These are the activations of a small neural network, seen along a few directions. Each row is one input.
In each table, some parts of the input vary, and every possible input appears once, in random order.
A made-up example of a description, with smaller parts first: line(4) and (point or line(11) or (values(2) and ring(8))).
Shared parts are said once, and a part with two or three values counts as separate values.

Rows:
x1: 25, -20, -5, -2, 20, 5, 32, 41, -7, 51, -4
x2: 71, 96, -25, 14, -60, 28, -78, -81, 25, -6, 118
x3: 0, 53, -9, -66, 40, -8, -32, 30, -27, 10, -61
x4: 37, 42, 21, -49, 4, -21, -31, 4, -54, -49, -83
x5: 86, 99, -33, 13, 3, 10, -76, -50, 53, 12, 103
x6: -45, -58, -11, 53, 31, -11, 14, -37, 39, -56, -2
x7: 116, 80, -21, 25, -31, -10, -65, -82, 36, -61, 90
x8: 73, 32, 16, -33, -16, -25, 2, 31, -53, -32, -58
x9: -5, -45, -10, 44, 24, -7, 46, 49, -1, 56, 18
x10: 1, 8, 21, -26, -46, 24, -2, 24, -28, 10, -6
x11: 12, 50, -2, -68, 35, -13, -32, 28, -38, 18, -56
x12: -92, -9, 3, -9, 1, 21, -25, -57, 38, -15, 20
x13: 23, 10, 11, -38, 19, 5, 0, 49, 4, 29, -13
x14: 55, -34, 14, 10, -14, -15, 34, 3, -29, -11, -25
x15: 24, 44, 9, -55, 8, -25, -30, 2, -40, -60, -82
x16: -22, 50, -7, -66, -25, 5, -35, 6, -55, -14, -44
x17: -19, -47, 16, 51, -2, -21, 29, -13, 46, -36, 9
x18: 25, 38, 12, -45, -56, 11, -6, 33, -61, 26, -39
x19: 26, -47, 0, 46, 1, -25, 57, 12, -17, -19, 10
x20: -49, -27, 17, 16, 29, -6, -17, -54, 57, -67, -19
x21: -74, -18, -6, -4, 61, 8, -22, -27, 68, 4, 2
x22: 44, 42, -4, -50, 13, -10, -4, 63, -36, 38, -41
x23: -11, 48, 2, -70, -27, 6, -32, 7, -60, -7, -44
x24: 9, -65, 14, 68, 8, -2, 54, -9, 13, -14, 9
x25: 7, -18, 3, -1, -43, 19, 31, 12, -40, 33, 11
x26: -64, -30, 3, 23, -32, 5, 17, -17, 30, 19, 44
x27: -37, -57, -6, 42, -22, 23, 42, -2, 3, 30, 47
x28: -50, -31, 2, 39, 31, 0, 21, 18, 60, 40, 21
x29: -19, -44, -6, 36, -37, 10, 47, 18, -29, 36, 33
x30: -95, -40, -24, 35, 1, 21, 9, -31, 34, -9, 35
x31: 50, -5, 36, -17, -18, -13, 6, 14, -14, -35, -34
x32: -24, -54, -5, 46, 39, 5, 42, 24, 27, 57, 26
x33: -77, -44, -25, 39, 63, 5, 3, -7, 59, 22, 14
Question: Changing only one part turns x8 into x18. The same change can be made to x19. Which row results?
Answer: x29
Question: What do these inputs look like to the network?
Answer: values(3) and (point or line(10))
Question: Which other rows agree with x33 in the values(3) part? List them by row number.
Answer: x1, x3, x5, x9, x11, x13, x21, x22, x28, x32
Question: Which other rows does x23 become when the values(3) part takes its other values? List them by row number.
Answer: x4, x11

Rows:
x34: 26, 55, 20, -78, 17, -22, -41, 21, -52, -42, -114
x35: -12, -48, -10, 32, 11, 9, 66, 55, -2, 62, 29
x36: -105, -32, -3, 13, 47, 5, 5, 29, 11, 27, -19
x37: 30, 66, -14, -20, -26, 24, -53, -47, 22, 1, 59
x38: 20, -11, 14, -22, -12, 12, 37, 41, -42, 46, -5
x39: -86, -87, 8, 43, 42, -8, 38, -20, 46, -40, -18
x40: 107, 109, -9, -61, -37, -9, -69, -26, -13, -47, 10
x41: 101, 35, 26, -48, -34, -21, 2, 41, -91, -1, -75
x42: 2, -103, 4, 79, -5, -3, 71, 11, 16, 11, 18
x43: -77, 8, 9, -44, 6, 7, -21, 15, -23, 10, -65
x44: 12, -29, -11, 62, -2, -5, -5, -83, 81, -45, 90
x45: -18, 36, -34, 43, -8, 10, -31, -37, 47, 18, 91
Question: What do these inputs look like to the network?
Answer: values(3) and line(4)
Question: Changing only the line(4) part turns x43 into x39. The same change can be made to x37. Which row results?
Answer: x44
Question: Which other rows does x41 become when the line(4) part takes its other values? List them by row number.
Answer: x35, x38, x42

Rows:
x46: -32, -25, -13, 29, -19, 10, 19, -18, 26, 5, 51
x47: 46, 21, 29, -43, -8, -11, -9, 9, -9, -34, -34
x48: 6, 46, 17, -62, 2, 4, -32, 17, 1, -4, -32
x49: -44, -7, -19, 18, 17, 8, -6, -19, 59, 16, 51
x50: -19, -17, -15, 61, -18, 12, 5, -42, 23, 0, 62
x51: -11, -45, 1, 40, 10, 8, 25, -23, 34, 3, 18
x52: -70, -34, -9, 16, 44, -1, 14, 9, 13, 17, -12
x53: -56, -51, -1, 21, 2, -1, 31, 15, -2, 4, -19
x54: -48, -44, 17, 11, -14, 13, 31, 7, 19, 0, 6
x55: 74, 46, -6, 10, -17, -10, -37, -37, -1, -37, 21
x56: 59, 40, 8, -20, -15, -18, -25, -18, -2, -24, 11
x57: -35, -60, -3, 38, 30, -13, 40, 4, 9, -14, -19
x58: 9, 19, 3, -44, -12, -9, -10, 27, -58, -15, -55
x59: 38, 69, -17, -18, 2, 2, -60, -29, 3, -9, 26
x60: 46, 54, -14, -5, -39, 5, -38, -30, -25, -19, 22
x61: -31, 0, -23, 51, 20, 11, -17, -42, 55, 8, 64
x62: 56, 24, 7, -28, -7, -3, -16, -10, -21, -16, -17
x63: -67, -35, -10, 10, 41, -1, 9, 15, 24, 15, -15
x64: 25, 61, -14, -47, -1, 0, -46, -5, 3, -2, 16
x65: -8, -33, -6, 45, 4, -4, 18, -25, 51, -10, 47
x66: 32, 14, 10, -20, 10, -24, -1, 14, -39, -26, -57
x67: -5, 38, -2, -41, 22, -11, -23, 23, -34, 4, -54
x68: -38, -41, -2, 30, -14, 18, 24, -15, 11, 21, 23
x69: 5, -25, -10, 78, 4, -1, 5, -46, 51, -18, 58
x70: 111, 24, 4, -5, -35, 0, 46, 80, -64, 74, 3
x71: -61, -27, 12, 4, 21, 12, 10, 5, 47, 12, 11
x72: 32, 34, 6, -39, -32, 12, -21, -2, -44, 2, -16
x73: -31, -58, -4, 30, 28, -13, 35, 6, 19, -15, -21
x74: -23, -51, 27, 28, 8, 1, 32, 1, 40, -16, 4
x75: 36, 46, -4, -38, -37, 0, -26, -6, -30, -10, 14
x76: -63, -55, -2, 27, 7, -3, 37, 11, -16, 8, -15
x77: 7, 23, 0, -36, -13, -7, -4, 22, -66, -9, -57
x78: 22, 31, 24, -54, -37, 5, -12, 18, -31, -17, -33
x79: 46, -59, 3, 58, -14, 11, 82, 61, -20, 88, 51
x80: -3, 39, 1, -49, 21, -11, -31, 23, -23, 4, -56
x81: 16, 50, 2, -46, 5, 8, -42, -6, -13, 15, -13
x82: -50, -24, -8, 20, 22, 18, 0, -15, 41, 31, 25
x83: 34, 12, 8, -30, 12, -22, -8, 18, -30, -31, -57
Question: Changing only one part turns x78 into x54. The same change can be made to x55. Which row results?
Answer: x69
Question: What do these inputs look like to the network?
Answer: values(2) and (point or (values(3) and line(6)))
Question: Which other rows does x82 become when the line(6) part takes its other values? List them by row number.
Answer: x49, x52, x61, x63, x71
Question: Which other rows does x66 become when the values(2) part takes its other values? List them by row number.
Answer: x57
